These are the activations of a small neural network, seen along a few directions. Each row is one input.
In each table, some parts of the input vary, and every possible input appears once, in random order.
A made-up example of a description, with smaller parts first: one of 6 places along a line, together with either a single point or one of 11 places along a line or (one of 3 separate values, together with one of 8 places around a ring).
Shared parts are said once, and a part with two or three values counts as separate values.

Other details of the inputs vary at random and push rows far along two fixed directions, the same in every table; ignore that.

A family of inputs:
row 1: [-16  10 -28 -13   9   9  -9  -9   4  -3  23  12]
row 2: [ -6 -12 -17   3  -4  24  -6  -6  -6   0   9  10]
row 3: [-15  -5 -21  -9   3  15  -6   2 -15  -3  20   0]
row 4: [-14  -2 -26  -1   5  10 -18  -6   9  -5  10  21]
row 5: [ 26  16  31  33  49  -8  23  -3  31 -12 -23 -60]
row 6: [-15   1 -33 -19 -13  -8  -5 -11  -5  -2  -2   2]
row 7: [ 39 -27  93   9 -16 -18  -5  37 -25   3 -13  82]
row 8: [ 38  18  21  32  26 -16  34 -15  24   4 -46 -65]
row 9: [ 22 -19  86  -5 -21 -58   0  39  -5  12 -17  82]
row 10: [ 26  24  30  27  50  -6  25 -15  39 -13 -21 -54]
row 11: [ -4   6 -29  -7 -24   3  -2 -10 -24   8   0  -1]
row 12: [ 29  23  24  32  21  -4  33  -4  33   5 -42 -68]
row 13: [  0  -1 -22   5 -10  22 -10  -4 -14  -2  20   0]
row 14: [ -1  -9 -22   0  -5  20  -5  -2  -7   0  18   0]
row 15: [-15 -13 -20  -3   1  23 -13  -7  -8  -2  10   6]
row 16: [ 37  20  35  35  44   3  33 -13  28  -2 -22 -58]
row 17: [-15   6 -30  -7   8   4 -11   2   2  -7  21  14]
row 18: [ 26 -12  85 -14 -22 -47  -2  49  -2   8 -24  81]
row 19: [-14  -2 -15 -15   4  18  -4  -7 -12   0  21   0]
row 20: [ -4   8 -13  -4  -5  22  -3  -8 -18   1  22   4]
row 21: [-24  -7 -20  -9 -19  -1  -3  -6 -12  12   8  -4]
row 22: [-14   6 -39 -17 -11 -12  -9  -9  -2   3  -1  10]
row 23: [ 22  22  31  25  27 -14  25  -2  38  -1 -43 -66]
row 24: [-26  -6 -19 -11 -18  -6  -5  -6  -5   8   8  -2]
row 25: [ 39 -19  93   4 -14 -25   2  46 -31   1  -3  76]
row 26: [-11  -5 -26  -7   1  11 -14  -4   4 -11  19   4]
row 27: [-17  -7 -23  -4   3  16 -14 -10   5 -11   9  12]
row 28: [ 27  16  30  42  23 -16  36 -14  31   9 -36 -67]
row 29: [-19   0 -21 -18 -20   9  -5   4  -8   8   1  -6]
row 30: [-16   0 -21 -10   4   7  -8   2  -3 -12  20   9]
row 31: [-17   0 -16 -17   5  14  -7  -7  -6  -4  22   2]
row 32: [ 27   8  33  39  47  -1  16 -13  38 -11 -34 -54]
row 33: [-22   6 -26 -19 -18   3  -6   1   4  -1   1   0]
row 34: [ -9 -11 -22  -7  -1  17 -12  -2  -9  -2  19  -2]
row 35: [-26  -1 -22 -10 -17  -9  -4  -8   1   3   8   4]
row 36: [-13  -5 -28 -19 -15  -2  -4  -8 -18   7  -2  -3]
row 37: [-10   1 -34  -5   4   7 -17  -4   8  -6  20   9]
row 38: [-16  -3 -29 -20 -13  -6  -6  -9 -11   2  -1  -3]
row 39: [ 35 -13  92  -5 -37 -31   3  48 -24  12 -23  70]
row 40: [-11 -10 -20  -8   1  12 -14  -1  -2  -7  19   1]
row 41: [ -8  -4 -21  -3  -2  18   1   2 -14  -1  20   4]
row 42: [-15   4 -20   3 -27   3  -1  -8 -17  13   9  -3]
Each input here is: one of 6 places along a line, together with either one of 3 separate values or one of 4 places along a line.
Changing only the place on the line of 6 turns row 38 into row 11. The same change can be made to row 5. Which row results?
> row 25
Which other rows does row 24 become when the choice among 3 separate values takes its other values? List them by row number.
> row 23, row 38
List by row number the other rows that have the place on the line of 6 in common with row 8.
> row 2, row 12, row 14, row 16, row 28, row 41

A family of inputs:
row 43: [  1  31 -25  13  47  41   5 -32  48 -15 -13 -49]
row 44: [ 57 -17  90  22 -27   0   4  25 -35  15  -8  38]
row 45: [-48   0 -85 -54 -38  51 -48  21 -19 -12  60  71]
row 46: [ 20 -47  83   1  27 -24  -1  14  -5 -11  -1  56]
row 47: [ 31  -6  95  15  20 -38   3  14   9   0   7  76]
row 48: [  4  42 -29  40  44   3   9 -16  41 -13  24 -49]
row 49: [ 33 -23  46  17 -26 -36   1  20  -7  17 -34  55]
row 50: [ 34 -32  69  -2  16 -17 -15  50   1 -16  -2  48]
row 51: [ -1  -8  91  -7 -26 -47   1  40  -8  14 -36  34]
row 52: [ 17  31 -16  33  31  40  18 -26 -22  -9  -1 -78]
row 53: [  2  31 -25  -5  13 -28  24 -26  19 -18 -29 -68]
row 54: [ 47 -18  52   3 -21 -45   1  16  -9  13 -33  58]
row 55: [ -3  33 -17 -12  12 -26  23 -21  22   5 -23 -76]
row 56: [-76 -13 -81 -76 -67   9 -11  10 -34  34  48  40]
row 57: [  2  38 -49  14  29  -9  13 -29  15   4 -30 -59]
row 58: [-10  13 -13  28 -13  -3  11 -21  34  -2 -32 -73]
row 59: [-64 -42 -76 -58 -19  49 -51 -11 -34  -9  59  56]
row 60: [  1   1 -22  30  54   9   6  -9  28 -22  11 -60]
row 61: [-44 -26 -64 -43 -58  66  -4   4 -72  17  72  37]
row 62: [ -3  12 -25  42   2   4  12 -21  29   9 -40 -58]
What is each input in this table made of?
> either one of 3 separate values or (one of 2 separate values, together with one of 4 places along a line) or one of 9 places around a ring
Which other rows does row 47 become when the choice among 2 separate values takes its other values? List them by row number.
> row 48
Which other rows does row 59 become when the choice among 2 separate values takes its other values? List them by row number.
> row 50

A family of inputs:
row 63: [-18 -11 -31  -7  -3  27 -13 -10 -14  -5  26   8]
row 64: [ 23  -4  46   9  -2 -30   8  13   7   2 -25  13]
row 65: [ -2 -16  31 -19 -20 -23  -2  18  -9   7  -8  35]
row 66: [-17  -5 -22  -9 -17   4  -4  -6  -6   8  -3  -7]
row 67: [-19 -17 -26 -17  -7  15 -24   1 -17  -5  31  42]
row 68: [-28 -14 -28 -26 -32  -3 -17   4 -15   6  10  35]
row 69: [ 12 -11  28  -8 -19 -10  -1  18 -20   7   0  40]
row 70: [-29  -1 -64 -12  -6  38 -15 -16 -12  -4  30 -10]
row 71: [  4  29 -43  34  48  25  10 -35  39 -14  -9 -88]
row 72: [ 45   5  72  32  20 -21  24  14  15   0 -34 -13]
row 73: [-17  13 -40   1  14  22  -1 -17  11  -5  14 -37]
row 74: [ -9  -1  -4 -11 -12 -10   0   3  -5   5   1   2]
row 75: [  0   8 -11  10  12   9  -3  -8  14  -4   2 -12]
row 76: [ 26  -1  47  13   8 -21   6  16   8   0 -17  19]
row 77: [  3  -7  31 -17 -19 -21   0  17 -16   6  -2  38]
row 78: [-24 -17 -21 -23  -7  17 -19   2 -20  -5  35  36]
row 79: [ 24  25  13  31  28 -14  23 -15  30  -2 -35 -57]
row 80: [ 29   1  45   9   5 -24   9  14   5   2 -20  18]
row 81: [  8 -10  29  -9 -23 -15  -1  17 -20   9  -5  37]
row 82: [-20  -5 -31 -13 -25   7  -8  -4 -15   7  10   4]
row 83: [  3  -8  29 -11 -11 -12  -2  21 -12   2   7  40]
row 84: [-36  11 -78 -10  10  39 -12 -26   2  -9  32 -37]
row 85: [ 24  25  16  26  32  -8  26 -12  29  -3 -24 -60]
row 86: [ 18  12  14  29  24   8  16 -10  22  -4 -16 -46]
Changing only one part turns row 71 into row 67. The same change can be made to row 84. Which row results?
> row 78
What is each input in this table made of?
> one of 3 separate values, together with one of 8 places along a line
Start at row 66 and move only the place on the line of 8, one step at a time. The first step leads to row 82. Which rows follow, in order?
> row 81, row 69, row 72, row 86, row 70, row 63
Which other rows does row 74 become when the choice among 3 separate values takes its other values? List them by row number.
> row 64, row 82
